Small tables with named rows and columns. After each table, cells are looked up by row and column.

kifu:
,selon,rak,fopum,feziz
tis,56.507,-23.860,-15.585,-25.721
funedig,14.178,-9.023,-15.266,-29.270
bib,28.434,10.787,17.929,-39.028
fezirob,0.968,-30.757,-40.287,-14.465
nufe,18.137,-6.097,-26.092,-34.177
kotamav,-6.822,-63.760,-85.081,-7.587
getot,51.619,-17.761,2.023,-27.434
muz,-33.676,26.665,-56.920,-56.348
pog,-6.913,-57.703,-62.487,0.487
zivedo,-48.546,-28.111,-89.096,-28.477
tubipi,-52.950,-25.241,-74.102,-25.139
fif,23.187,-17.299,-28.590,-26.120
rafenar,-32.605,4.439,-53.745,-40.927
vepok,50.452,-9.647,7.018,-27.827

selon of tubipi is -52.950
fopum of tubipi is -74.102
feziz of tis is -25.721
fopum of funedig is -15.266
feziz of getot is -27.434
feziz of funedig is -29.270
feziz of fif is -26.120
feziz of zivedo is -28.477
feziz of pog is 0.487
rak of fezirob is -30.757
feziz of fezirob is -14.465
fopum of tis is -15.585
Which row has the largest rak? muz

nelupeb.tsv
	pof	nemer	bakudom	daz	getuke	nulig
gigo	18	106	78	129	132	117
bop	51	107	244	92	100	84
fivub	57	108	66	129	130	98
felatum	58	107	81	91	90	116
ninezi	46	107	132	99	96	144
nes	98	105	48	86	76	134

What is the bakudom of felatum in nelupeb? 81
What is the nemer of ninezi in nelupeb? 107
What is the pof of gigo in nelupeb? 18
What is the pof of nes in nelupeb? 98
What is the nulig of felatum in nelupeb? 116
What is the daz of bop in nelupeb? 92
What is the nulig of ninezi in nelupeb? 144
What is the daz of felatum in nelupeb? 91
What is the bakudom of bop in nelupeb? 244
What is the getuke of fivub in nelupeb? 130

Table sativob
,lumeki,runi,gup,gat
zovetel,55.9,75.5,46.6,44.9
mifivu,39.6,26.4,46.0,63.1
per,54.4,20.0,62.0,72.9
beme,69.7,27.1,6.4,61.9
les,12.3,47.3,24.2,55.6
peg,72.2,61.6,63.3,41.4
tanimak,17.4,36.2,75.5,65.5
gozubof,60.2,42.3,66.5,81.0
zuzu,85.2,32.6,51.8,21.1
fudoren,59.6,89.4,3.1,60.8

runi of zovetel: 75.5
gat of tanimak: 65.5
gat of peg: 41.4
runi of gozubof: 42.3
gup of fudoren: 3.1
gup of mifivu: 46.0
gup of zovetel: 46.6
gat of beme: 61.9
lumeki of zuzu: 85.2
runi of tanimak: 36.2
lumeki of tanimak: 17.4
gup of les: 24.2
runi of les: 47.3

Table pupu
,gubafun,luto,lem
volige,-3,-13,-14
tid,0,-14,-13
doniki,-35,-3,-32
vol,-10,-17,-8
remeban,3,-26,3
kulife,-29,-81,1
buvaku,32,79,-30
golira,-10,-17,-16
butotob,-92,-21,-42
lag,-2,-7,-3
nadumi,-3,-4,-5
tem,-17,-50,-1

gubafun of volige = -3
lem of volige = -14
luto of doniki = -3
gubafun of lag = -2
lem of nadumi = -5
luto of remeban = -26
gubafun of golira = -10
lem of tem = -1
gubafun of nadumi = -3
luto of kulife = -81
lem of doniki = -32
lem of remeban = 3
luto of nadumi = -4

kav =
|  | lur | refatav | rovorim | sekiv | tuli |
|---|---|---|---|---|---|
| zarab | 5.4 | 5.8 | 5.3 | 2.9 | 5.8 |
| femesib | 5.4 | 5.9 | 5.3 | 2.9 | 6.0 |
| sedo | 6.1 | 6.8 | 5.1 | 8.8 | 7.9 |
| sil | 4.9 | 5.2 | 6.1 | 4.2 | 3.6 |
| liture | 5.2 | 5.4 | 5.9 | 3.4 | 4.1 |
| tebasu | 5.3 | 6.7 | 5.7 | 4.4 | 7.5 |
| tar | 5.2 | 6.2 | 4.8 | 4.6 | 7.7 |
| rok | 7.0 | 5.9 | 6.8 | 8.6 | 7.9 |
| mif | 7.3 | 6.7 | 8.2 | 3.1 | 1.9 |
| tokile | 5.9 | 5.2 | 8.0 | 6.4 | 6.0 |
| zedan | 6.3 | 4.8 | 3.8 | 3.2 | 6.3 |

What is the refatav of femesib in kav? 5.9
What is the tuli of rok in kav? 7.9
What is the tuli of liture in kav? 4.1
What is the sekiv of mif in kav? 3.1
What is the tuli of sil in kav? 3.6
What is the rovorim of tar in kav? 4.8
What is the refatav of zarab in kav? 5.8
What is the lur of tebasu in kav? 5.3
What is the refatav of sedo in kav? 6.8
What is the lur of sedo in kav? 6.1
What is the refatav of tokile in kav? 5.2
What is the sekiv of sil in kav? 4.2
Which row has the largest refatav? sedo

rur
|  | fup | num | lukomuf | lem | fef | vabo |
|---|---|---|---|---|---|---|
| gid | 151 | 121 | 165 | 117 | 153 | 105 |
| liv | 150 | 148 | 161 | 124 | 154 | 157 |
| pidu | 148 | 141 | 136 | 148 | 151 | 109 |
| rivi | 75 | 62 | 99 | 162 | 122 | 211 |
| vez | 125 | 134 | 119 | 138 | 171 | 136 |
| vofup | 121 | 115 | 140 | 127 | 133 | 123 |
| tifosi | 74 | 128 | 115 | 183 | 122 | 176 |
| ridomun | 127 | 141 | 152 | 132 | 121 | 147 |
| bip | 76 | 124 | 128 | 144 | 181 | 160 |
| nagan | 153 | 150 | 126 | 155 | 148 | 145 |
| rezipo | 85 | 88 | 132 | 166 | 148 | 145 |
| mil | 70 | 104 | 90 | 194 | 89 | 121 |

fef of rivi = 122
fup of gid = 151
lem of nagan = 155
lukomuf of gid = 165
lem of vofup = 127
lukomuf of ridomun = 152
fup of vofup = 121
fup of ridomun = 127
lem of ridomun = 132
vabo of vez = 136
lukomuf of nagan = 126
vabo of tifosi = 176
num of liv = 148
lukomuf of rezipo = 132
vabo of nagan = 145
lukomuf of rivi = 99
Row with the largest fup: nagan

gez
columns: rada, reb, lagik, datanag, dal, sudase, lokol
boz: [78, 87, 79, 87, 82, 84, 84]
zezi: [62, 62, 72, 67, 60, 61, 61]
dufa: [52, 33, 71, 15, 33, 21, 13]
zore: [69, 72, 80, 62, 70, 68, 62]
tobisa: [66, 72, 73, 77, 67, 68, 71]
timege: [73, 65, 77, 62, 63, 59, 58]
bez: [68, 65, 75, 56, 63, 61, 57]
serope: [75, 66, 77, 57, 64, 58, 49]
seket: [62, 67, 75, 68, 67, 71, 68]
tarenim: [59, 53, 70, 50, 54, 50, 49]
zipezet: [59, 48, 76, 33, 45, 37, 26]

reb of seket = 67
reb of tarenim = 53
datanag of serope = 57
dal of timege = 63
dal of serope = 64
lagik of seket = 75
lagik of serope = 77
lagik of boz = 79
reb of bez = 65
dal of zipezet = 45
lagik of tobisa = 73
dal of zezi = 60
dal of bez = 63
rada of tarenim = 59
rada of zipezet = 59
sudase of dufa = 21

gopez:
fields: guperu, nesevap, vaduzo, puvun, veb, nof, fubov, ret
tepo: [6275, 6135, 2860, 8317, 6535, 8721, 5774, 7038]
pof: [5158, 5465, 4861, 2391, 8951, 3575, 4315, 8093]
difof: [6321, 4209, 7095, 6851, 7080, 6125, 8712, 5699]
rokibez: [4684, 5174, 6810, 2886, 7456, 3227, 6223, 8265]

difof, veb -> 7080
difof, puvun -> 6851
rokibez, guperu -> 4684
rokibez, veb -> 7456
tepo, veb -> 6535
rokibez, vaduzo -> 6810
tepo, nesevap -> 6135
tepo, fubov -> 5774
rokibez, ret -> 8265
pof, veb -> 8951
tepo, vaduzo -> 2860
tepo, nof -> 8721
rokibez, fubov -> 6223
difof, vaduzo -> 7095
difof, nesevap -> 4209

nurobi:
|  | leza | sok | gek | nim | linako | luk | luv | vad | fosur | sume |
|---|---|---|---|---|---|---|---|---|---|---|
| rovof | 1750 | 7092 | 2864 | 2285 | 3232 | 6879 | 4170 | 8488 | 3447 | 2015 |
| rep | 2848 | 1978 | 3276 | 2655 | 4631 | 6015 | 4285 | 1419 | 3559 | 5281 |
| ruda | 1905 | 2970 | 2997 | 4011 | 1686 | 5113 | 4642 | 1760 | 8415 | 6703 |

leza of rep: 2848
sume of rep: 5281
fosur of rovof: 3447
gek of rep: 3276
linako of rep: 4631
gek of ruda: 2997
vad of rovof: 8488
luv of ruda: 4642
linako of rovof: 3232
gek of rovof: 2864
fosur of rep: 3559
sume of rovof: 2015
luv of rovof: 4170
sok of rovof: 7092
leza of ruda: 1905
nim of ruda: 4011

